[ 99 119  84  96 171 108 107 107] -> Mova
[ 78 123  75  73  54 115  81  85] -> Vesu
[113 138 107 113 117 137 109 132] -> Furat
[104 169  84  96 108 171  89 139] -> rela
[101 113  96 108  96 107 102 152] -> doki
[ 99 119 109 101 101 117 107 107] -> nineb
[ 98 118  83  98  68 114 100 141] -> sugu
[104 131 108 108 125 131 105 171] -> nedi
chg rela: [104 169  84  95 108 171  89 139]
4, [96]
find: [ 84  96 108 171]
rela
has: [101 113  96]
yes

[111 147 166 136 162 124 170 125 119 131 147  69 113 152 181 133 124  89
 144 173] = lel
[125 135 117 122 131  89 147 166 115 115 167  82 132 146 161 140 181 116
 144 173] = Pugo
[100  97 139 121 153 190 113  65 133 129 111 171 135 146 112 128 115 100
 131 104] = fege
[122 145 155 142 123 150 127 100 145 146  88 148 137 105 119 110  56 141
 104  81] = Dapo
[111 147 166 136 162 124 170 125 119 131 147  69 113 152 181 133 124  89
 134 151] = Vas
[149 127 100 127  86  86 103 181 133 126 124 145 137 100  95 126 135 180
 125 120] = zamam
[125 145 139 133 149 109 161 142 115 121 158  69 115 153 176 141 162 100
 139 169] = nizu
find: [125 145 139 133 149 109 161 142 115 121 158  69]
nizu
has: [133 139 145]
no
find: [150 127 100]
Dapo
chg zamam: [149 127 100 127  86  86 102 181 133 126 124 145 137 100  95 126 135 180
 125 120]
7, [103]

[108 123 145 100 113  94 150 130 131 165 127 143 145 147 146 203 148 129
 127 151 122  96 158 152 103  92 109 184 113 144  89 145 124 158 145 121
 135  98 130 107 123 113 113 119  86 122 146 137 132 137]  nepi
[104 123 145 100 113  94 150 130 131 165 127 143 145 147 146 203 148 129
 127 151 122  96 158 152 103  92 109 184 113 144  89 145 124 158 145 121
 135  98 130 102 128 113 113 110 160 122 160 117 150  80]  lol
[110 123 142 101 113  96 152 132 133 162 127 143 140 148 145 198 148 135
 128 150 122  99 153 156 101  92 109 184 113 144  93 137 121 162 140 124
 135  98 131 104 122 113 113 113  88 122 137 146 132 131]  kog
chg lol: [104 123 145 100 113  94 150 130 131 165 127 143 145 147 146 202 148 129
 127 151 122  96 158 152 103  92 109 184 113 144  89 145 124 158 145 121
 135  98 130 102 128 113 113 110 160 122 160 117 150  80]
16, [203]
has: [130 102 128 113]
yes
find: [146 137 132]
nepi
find: [104 122]
kog
has: [ 96 113 101 142]
no
has: [148 129 127 151 122]
yes

[115 123 119 125 157 118 117  98 125 102] = nem
[119 116 102 121 117  98 118 132 125 132] = kenif
[115 125 119 125 159 116 116  95 125 102] = Gapi
[113 119 111 127 162  95 133 182 124 162] = res
[113 120 110 121 166 103 130 126 123 130] = deda
[110 121  98 123 155  85 131 187 123 165] = Gebut
[117 125 110 121 162 111 126  83 123  98] = nar
[113 119 109 127 163  94 133 177 124 160] = bazet
[121 156 125 138  81 130 107  92 126 108] = bir
[109 113 121 121 168 113 129 148 122 142] = mis
[101 127  92 125 133  77 116 211 122 177] = rem
chg Gebut: [109 121  98 123 155  85 131 187 123 165]
1, [110]
chg bir: [121 156 125 137  81 130 107  92 126 108]
4, [138]

[169 119 142 125  89 111 164 104 185 193] : kabu
[ 86 119 142 125  89 111 164 104 185 193] : dil
[102 191  78 137  95  76 190 192 131 176] : Fele
[ 86 164 157 190 156 136 117  83 195 104] : kis
[123 155 103 137 160  67 116 149 132 167] : sot
[106  66 109  77 161  70  71 150 113 142] : mifak
[ 81 147 169  77 176  83 150 150 120 176] : memom
[177 143 157 110  68 192  72 174 179 159] : bug
has: [125  89 111 164 104]
yes
find: [149 132]
sot
has: [132 168]
no

[113 150 127 118] -> kos
[ 62  81 102 175] -> vif
[119 178 148  71] -> tata
[113 150 123 135] -> sadel
has: [119 178 148]
yes
chg kos: [114 150 127 118]
1, [113]

